A small network was trained on invented records. Each row is its activation on one of them, seen along a few directions.
Each row is followed by the record's values for the fields LOF, NOTO, DOK, NANEB.
The largest differences between rows may come from other fields.
Random noise pushes rows far along 14 fixed directions. That doesn't count. These rows show it; they differ only by the noise:
[190, -311, 11, 210, 834, -384, -51, -170, -533, -520, -520, -125, -360, 40, 224, -213, -19, -179, 249, 649, 203, 140, 100, 320, 490, -324, 77, -4]
[-197, 3, -237, -45, -376, -140, -177, 251, 141, 100, 324, 70, -185, 83, 231, -146, 5, -62, 99, -64, 15, 95, 482, 207, -98, -198, 228, -325]
[148, 224, 43, 90, -33, -238, -34, 95, -124, -264, -165, -197, 148, -240, -143, 283, -180, 51, -340, 104, -138, 32, -35, 481, 260, 274, 95, 202]
[72, 55, 471, -166, -128, -261, -133, -244, 5, -516, -76, 91, -63, 406, 268, 462, -77, 68, 21, 222, -504, 38, 261, -383, -211, -185, 6, 185]
[2, -239, -95, -80, -288, 248, -221, 381, 2, 353, 210, 91, 150, -418, 234, 50, 189, -625, -118, 173, 16, 168, -113, -344, 141, 170, -247, -83]
[385, 10, 722, -156, -389, -180, -153, -160, 14, 12, -199, 76, -11, -219, -76, 346, -178, 158, -182, 103, -407, 132, 145, 4, -406, 65, 315, 76]
[-28, 40, -315, -24, -294, 368, -28, 578, 693, -405, 53, -23, -126, 260, -118, -17, -40, -8, -57, -194, 284, -69, 322, 301, -264, -233, -217, 157]
[-454, -171, -360, -167, -155, 126, -238, -115, 473, 141, 536, -24, -90, 34, 30, -120, 93, 181, 141, -295, -299, -238, 515, -176, -383, -166, -150, -323]
[211, -469, 195, -331, 15, 629, 250, 70, 150, -159, -143, -140, -117, -7, -306, -239, 60, -22, 105, 19, 272, 205, -463, -150, 157, -126, -44, 313]
[25, -103, 14, -185, -438, 381, 196, -104, 48, 133, 513, 125, -69, 105, -188, -192, 325, -224, 241, -439, 196, 4, -267, -148, 213, 91, 35, -439]
[-521, -68, -110, -309, 7, 13, -196, 95, 2, -31, 297, -132, 469, 76, -137, 110, -127, -339, -64, 120, -280, 276, 39, -252, 212, 19, 240, 20]
[-232, 67, -63, -77, 231, -139, -202, -175, 201, -42, -132, 200, -10, -38, 122, 541, 156, -293, 185, 186, 100, -218, -134, -537, 91, -131, -402, 75]
[-483, -47, -159, 63, -42, -22, 79, -374, -56, -75, 674, 201, 253, 395, 130, 83, 223, -195, 142, -139, -662, -190, 168, -518, 270, 234, -478, -184]
[-87, -141, -17, -254, -158, -241, 0, -315, 56, 110, 336, 94, -317, 72, 258, 189, -32, 252, 183, 141, -435, -176, 47, -348, 183, -121, -8, 72]
[-199, -112, 226, -132, -363, -218, 185, -357, 126, -631, 164, 285, -194, 21, -74, 585, 163, -289, 24, 92, 46, -67, 248, 21, 356, -224, -161, -276]
[-172, 225, -18, -102, 191, -51, -270, -176, -216, -154, 63, -461, 455, -103, -185, 83, -55, 121, -236, -198, -363, 62, -68, 70, -30, 329, 206, -40]

[-19, -368, -21, -175, 422, -64, -539, -268, 26, -339, 246, 18, -150, 280, 74, 7, 34, -293, 158, 244, -293, -42, 357, -598, -257, -385, 30, -342]
LOF=gef, NOTO=gil, DOK=roz, NANEB=fug
[151, 83, -318, 711, 337, -235, -164, 207, 21, 759, 216, 762, -38, 402, -104, -484, 54, -417, 425, -49, 56, -210, 312, -83, -204, 113, -221, -367]
LOF=gef, NOTO=gil, DOK=roz, NANEB=posel
[-225, -275, -86, 284, 393, -90, -184, 265, -165, 226, -98, 69, 304, 57, 159, -514, -217, -248, -52, 358, -436, 205, 710, 94, -395, -60, 34, -68]
LOF=vome, NOTO=ponok, DOK=roz, NANEB=posel
[-261, -37, -113, -386, -534, 19, -106, 129, 183, -176, 326, 47, -138, 215, 422, 300, 95, -22, -29, 48, -272, -14, 231, -532, -146, -281, 82, 39]
LOF=suno, NOTO=zelu, DOK=roz, NANEB=mifit
[-567, 101, 108, -125, -113, -109, 172, -378, 28, -24, 155, 60, 177, 401, -207, -125, -82, 267, 150, -418, -16, 298, 358, 72, -128, -164, 215, -282]
LOF=suno, NOTO=rol, DOK=nen, NANEB=fug
[-315, -409, -110, -195, -262, 281, 70, 75, 293, 355, 175, -41, -93, -437, -26, -167, 197, 30, 81, 38, 287, 1, -93, 27, 26, -106, -88, -132]
LOF=suno, NOTO=ponok, DOK=roz, NANEB=rivuk
[126, -247, -273, -174, -41, 201, -345, -80, 197, 353, 326, -266, -68, -428, 226, -34, 25, 281, -113, -84, -350, -247, -14, -422, -247, 67, -253, 63]
LOF=gef, NOTO=rol, DOK=nen, NANEB=posel
[68, 173, 294, -150, -359, 145, -82, -17, -422, -131, -68, -363, 233, -87, 27, -152, 120, 137, -227, -412, 141, 551, -63, 107, -254, 97, 413, -217]
LOF=gef, NOTO=rol, DOK=nen, NANEB=mifit
[-213, -221, -43, 88, 243, -136, -67, 42, 329, 286, 63, 264, 213, -222, -361, 184, -276, -215, -78, 329, -139, -72, 133, 7, 177, -54, -179, 136]
LOF=gef, NOTO=ponok, DOK=roz, NANEB=fug
[434, 187, -61, 42, 182, 35, 23, -122, -295, -32, -118, -157, -244, -34, 279, -167, 201, -14, 95, -189, 312, -77, -236, 78, 88, 7, -32, -238]
LOF=suno, NOTO=rol, DOK=nen, NANEB=kon
[81, -114, 106, -182, -112, -205, -105, -254, -44, -62, 67, -129, -131, -333, -3, 299, -17, 99, -65, 233, -280, -218, -69, 6, 102, 23, 138, -102]
LOF=vome, NOTO=zelu, DOK=roz, NANEB=rivuk
[291, 151, 24, 560, 247, -6, 146, -128, -303, -152, -143, 22, -13, 100, 103, -165, 290, 75, 10, -59, -167, -295, -187, 151, 90, 474, -443, -26]
LOF=suno, NOTO=zelu, DOK=roz, NANEB=rivuk
[-286, 223, -154, 76, 44, -178, 121, -163, -225, 178, 155, 4, -70, 520, 358, -356, 16, 190, 331, -266, -78, 85, 222, -152, -100, -175, 195, -196]
LOF=suno, NOTO=bopu, DOK=nen, NANEB=kon
[30, -89, 50, -96, 599, 111, -1, -118, -201, -206, -294, -255, 51, 184, -152, -278, -32, 160, 187, 85, 85, 16, -220, -30, -92, -108, 220, 77]
LOF=vome, NOTO=ponok, DOK=roz, NANEB=buv
[-308, -12, 193, 282, 90, 76, 224, 139, 151, -157, -69, 211, 400, 301, -326, -142, -191, -182, -3, 106, -139, 78, 303, 328, -30, 58, -106, 46]
LOF=vome, NOTO=ponok, DOK=roz, NANEB=fug
[-158, 97, 65, -43, 465, 37, 4, -151, 184, -286, -510, -1, 217, 93, -74, 432, -58, 2, -20, 213, 30, -69, -214, -365, -101, -63, -298, 497]
LOF=vome, NOTO=rol, DOK=roz, NANEB=rivuk
[381, 105, 110, 121, 91, 47, -40, 144, -291, 234, -109, 104, -36, 153, 148, -151, 63, -247, 122, 85, 0, 66, -280, -190, 60, 67, 148, -13]
LOF=suno, NOTO=zelu, DOK=roz, NANEB=kon
[71, -205, -94, 31, 25, 16, 93, 165, 115, -219, 100, 81, -345, 333, 66, -408, -91, 11, 211, 69, 71, 2, 526, 359, -213, -432, 269, -295]
LOF=vome, NOTO=ponok, DOK=roz, NANEB=kon
[-329, -447, -40, -202, 25, -231, 43, -104, -116, -11, -198, 114, -385, -340, 170, 242, 80, -75, 60, 419, 340, 249, -24, -186, 349, -352, -36, 130]
LOF=suno, NOTO=bopu, DOK=nen, NANEB=buv
[249, -162, -37, -165, 309, -17, -495, 13, 261, 18, 82, -48, -315, 72, 309, 224, 3, -53, 204, 351, -203, -356, -67, -678, -284, -231, -149, 20]
LOF=suno, NOTO=zelu, DOK=roz, NANEB=fug
[225, 568, 14, 103, 218, -32, -45, 307, 228, 10, -46, 31, 458, 383, -399, 233, -270, -25, -22, -8, -169, -254, -340, 21, -56, 318, 206, 369]
LOF=suno, NOTO=ponok, DOK=roz, NANEB=mifit
[-455, -56, 143, -59, 248, -144, 310, -622, 96, -293, -31, 295, 93, 398, -107, 340, 56, 142, 190, -66, -121, -145, -14, -529, 159, -209, -507, 220]
LOF=gef, NOTO=rol, DOK=nen, NANEB=posel
[-498, -35, -71, 151, -327, 116, 288, -16, -268, -111, 121, -204, 247, -41, 354, -133, 178, 298, -351, -263, -389, 243, 191, 36, 31, 385, -431, 202]
LOF=suno, NOTO=bopu, DOK=nen, NANEB=buv
[181, -139, -161, 120, 335, 227, -204, 19, -113, -357, 151, 17, 121, -89, -361, -47, 268, -780, -81, -40, 268, 13, -65, -53, 114, 110, -55, -560]
LOF=gef, NOTO=gil, DOK=roz, NANEB=kon
[103, -104, -55, 4, -235, 192, -269, 265, 393, -32, 493, 134, -24, 283, 198, -133, -15, 8, -64, -59, -590, -169, 543, -285, -552, -66, -202, -108]
LOF=gef, NOTO=ponok, DOK=roz, NANEB=buv
[330, 56, -66, 176, 232, 14, 91, -15, 156, 611, 381, 332, 94, 66, -282, 40, -94, -270, 247, 161, -214, -395, -457, -277, 365, 329, -119, 39]
LOF=suno, NOTO=ponok, DOK=roz, NANEB=kon
[480, 15, 60, 276, 168, -29, 180, -67, -525, 230, -82, -91, -22, -126, 199, -252, 70, 291, -140, -15, -359, -47, -367, 3, 286, 485, -290, 325]
LOF=gef, NOTO=zelu, DOK=nen, NANEB=buv
[-107, 78, -40, -86, -277, -2, 47, -82, -91, 247, 285, 225, 62, 115, -148, 82, 82, 3, -79, -232, -155, 106, -192, -353, 65, 212, 22, 21]
LOF=gef, NOTO=gil, DOK=roz, NANEB=buv
[139, -198, 315, 17, -231, 259, 135, 26, 102, 101, -129, 334, -45, -156, -34, 69, 145, -412, 29, 8, 112, -37, 108, -129, -231, -142, -79, -218]
LOF=vome, NOTO=zelu, DOK=roz, NANEB=kon
[-210, 36, -176, 54, 204, -85, 53, 165, 232, 85, -104, -20, 65, 81, -274, -62, -398, 332, -83, 141, -41, 7, 114, 386, 39, -41, 85, 402]
LOF=vome, NOTO=rol, DOK=roz, NANEB=fug
[-266, -10, -291, 63, 35, 164, -42, -210, -260, -5, 64, -118, 57, -165, -58, -140, 371, -33, -166, -435, 205, 140, -56, -103, -34, 151, -182, -305]
LOF=gef, NOTO=gil, DOK=roz, NANEB=kon
[-139, -85, -203, 261, 402, -41, 5, -52, -58, -399, -75, -34, 82, 121, 332, 31, 75, -115, -85, 223, -270, -93, 340, -71, 141, -41, -637, 204]
LOF=gef, NOTO=rol, DOK=nen, NANEB=rivuk
[290, 164, 21, 47, -350, -60, 187, -67, 201, 451, 175, 143, -254, -41, -163, -124, -41, 286, 86, -347, 97, -251, -63, 221, -71, 118, 124, -124]
LOF=gef, NOTO=bopu, DOK=nen, NANEB=posel
[-73, -91, -151, -71, 274, -476, -398, 186, -124, 40, -334, 19, -292, -192, 245, 74, -127, -252, 172, 522, 473, 303, 132, 146, 90, -456, 470, -88]
LOF=suno, NOTO=gil, DOK=nen, NANEB=rivuk
[-6, 367, -669, 268, 340, -242, -169, 236, 222, -546, 24, -63, -60, 321, -219, 80, -140, -55, -87, -112, 172, -326, 389, 462, -47, -89, -64, -122]
LOF=vome, NOTO=gil, DOK=roz, NANEB=posel
[500, -285, 345, -124, -80, 192, 151, -480, -429, -74, 271, -196, 159, -474, -331, 78, 139, 14, -462, -103, -562, -104, -427, -209, 188, 603, -101, -46]
LOF=gef, NOTO=gil, DOK=roz, NANEB=posel
[95, 96, 255, 75, -258, -426, -86, -107, 270, 24, 36, 542, -331, 52, -110, 494, -6, -277, 270, 139, 226, -202, 170, 74, -25, -243, 127, -323]
LOF=vome, NOTO=bopu, DOK=nen, NANEB=fug
[-142, -50, -249, 377, 167, 104, 132, 275, -222, 134, -229, 101, 238, -226, -218, -207, 102, -272, -223, 70, 224, 248, -139, 215, 288, 379, -275, 166]
LOF=gef, NOTO=gil, DOK=roz, NANEB=buv

Which values does each new row have?
[353, -2, -205, 104, 243, 112, -211, 69, 143, -536, -111, -347, -9, -351, 0, 98, -43, -22, -387, -142, 18, -167, 297, 386, -202, 18, -282, -167]
LOF=suno, NOTO=rol, DOK=nen, NANEB=kon
[-225, -107, 75, -165, -119, 33, -164, 136, 280, -132, -76, 186, 73, -4, 51, 357, -116, -208, -216, 231, -276, 57, 339, -331, -413, -192, -80, 234]
LOF=vome, NOTO=gil, DOK=roz, NANEB=kon
[-153, -49, 250, -437, -52, -290, -160, -447, 18, 217, -40, -75, -234, -213, -54, 164, -30, 346, 215, 37, -69, -90, -86, -107, -185, -335, 635, -231]
LOF=suno, NOTO=zelu, DOK=roz, NANEB=rivuk
[48, -88, -181, 341, 332, -98, -276, 27, -113, 404, 110, 50, 134, -357, -258, -203, 45, -374, 55, -10, 103, -122, 65, 303, 17, 231, 29, -462]
LOF=vome, NOTO=bopu, DOK=nen, NANEB=fug
[302, 288, 204, 219, -216, -154, -74, 173, -58, 426, -224, 290, 88, -476, -165, 271, 40, -427, -122, 0, 521, -6, -251, 292, 67, 255, 53, -275]
LOF=vome, NOTO=rol, DOK=roz, NANEB=fug
[-37, -551, 122, 274, 114, -30, -86, 178, -302, 144, -54, 440, 30, -238, 265, -192, 195, -807, -54, 608, -123, 319, 274, -220, 135, -22, -290, -143]
LOF=gef, NOTO=gil, DOK=roz, NANEB=rivuk
[-404, -41, -423, -199, -165, -56, -71, -105, -115, -356, 750, -133, 95, -3, -11, 127, 135, -328, -186, -64, -210, -91, 62, -81, 552, 135, 85, -429]
LOF=gef, NOTO=gil, DOK=roz, NANEB=buv
[145, 305, -158, 118, -43, 14, -106, 221, -107, -173, 26, 86, 139, 186, -58, 303, 120, -359, -190, -86, 201, 77, -367, -246, 227, 261, -217, 93]
LOF=gef, NOTO=gil, DOK=roz, NANEB=fug
[247, -43, 36, 457, 70, -296, -107, -258, -373, 373, -226, 128, -346, -394, 469, -55, 169, 324, -96, 161, -278, -203, 98, 21, -146, 303, -496, 54]
LOF=vome, NOTO=gil, DOK=roz, NANEB=fug
[-83, 56, -113, -54, 143, 207, -108, 365, 106, 102, -97, -1, 118, 90, -6, -79, -43, -256, 84, 77, 196, 11, -184, -128, -24, -37, 94, 177]
LOF=vome, NOTO=bopu, DOK=nen, NANEB=buv
[47, -29, -269, -110, 54, 125, 111, 94, 289, -29, 56, -152, -270, 251, 179, -122, -80, 431, 167, 59, -79, -269, -61, -33, -57, -155, -15, 309]
LOF=vome, NOTO=ponok, DOK=roz, NANEB=rivuk
[104, -812, 188, -77, -373, 337, 246, 195, -151, -81, 114, 208, -50, -269, 1, -241, 25, -459, -200, 357, -51, 437, 172, -97, 198, -67, -107, 21]
LOF=vome, NOTO=gil, DOK=roz, NANEB=posel
[-325, -59, 40, 275, 85, -235, -144, -268, -683, -25, -202, -166, -78, 47, 568, -404, 273, 196, 24, -86, 72, 439, 463, 179, -245, -83, 19, -406]
LOF=vome, NOTO=rol, DOK=roz, NANEB=fug
[158, -169, -269, 74, -222, -54, -153, 471, -100, -406, 218, 93, -101, 169, 506, 80, 10, -542, -147, 392, -34, 155, 312, -83, 255, -132, -99, -39]
LOF=vome, NOTO=rol, DOK=roz, NANEB=posel
[89, -3, 409, 33, 230, -24, 345, -249, -297, -62, -191, 72, 107, 446, -210, -331, -101, 64, 294, 71, -173, 52, -130, 121, 44, -33, 517, -2]
LOF=vome, NOTO=zelu, DOK=roz, NANEB=rivuk
[-121, -43, 45, -185, -411, -73, -14, -191, 261, 239, 469, 255, -294, 195, 41, 105, 96, 268, 236, -135, -148, -76, 88, -365, -113, -128, 27, -177]
LOF=gef, NOTO=ponok, DOK=roz, NANEB=buv
[81, 250, 90, 336, -17, -91, -490, 210, 60, -210, -327, -6, 206, -590, 156, 523, 336, -408, -424, -3, 314, -76, 212, 59, -423, 216, -521, -314]
LOF=gef, NOTO=ponok, DOK=roz, NANEB=buv
[-69, 66, -16, 26, -291, 42, 41, -335, -8, -234, 228, 129, -357, 365, 217, -101, 442, 178, 218, -426, 90, -120, 120, -225, -256, -77, -90, -459]
LOF=gef, NOTO=gil, DOK=roz, NANEB=rivuk
[-136, -86, 69, -206, -201, 71, 350, -94, 82, 266, 90, 120, 70, -75, -351, -49, -154, 126, 14, 10, 7, 61, -193, 164, 250, 22, 349, 163]
LOF=vome, NOTO=rol, DOK=roz, NANEB=rivuk
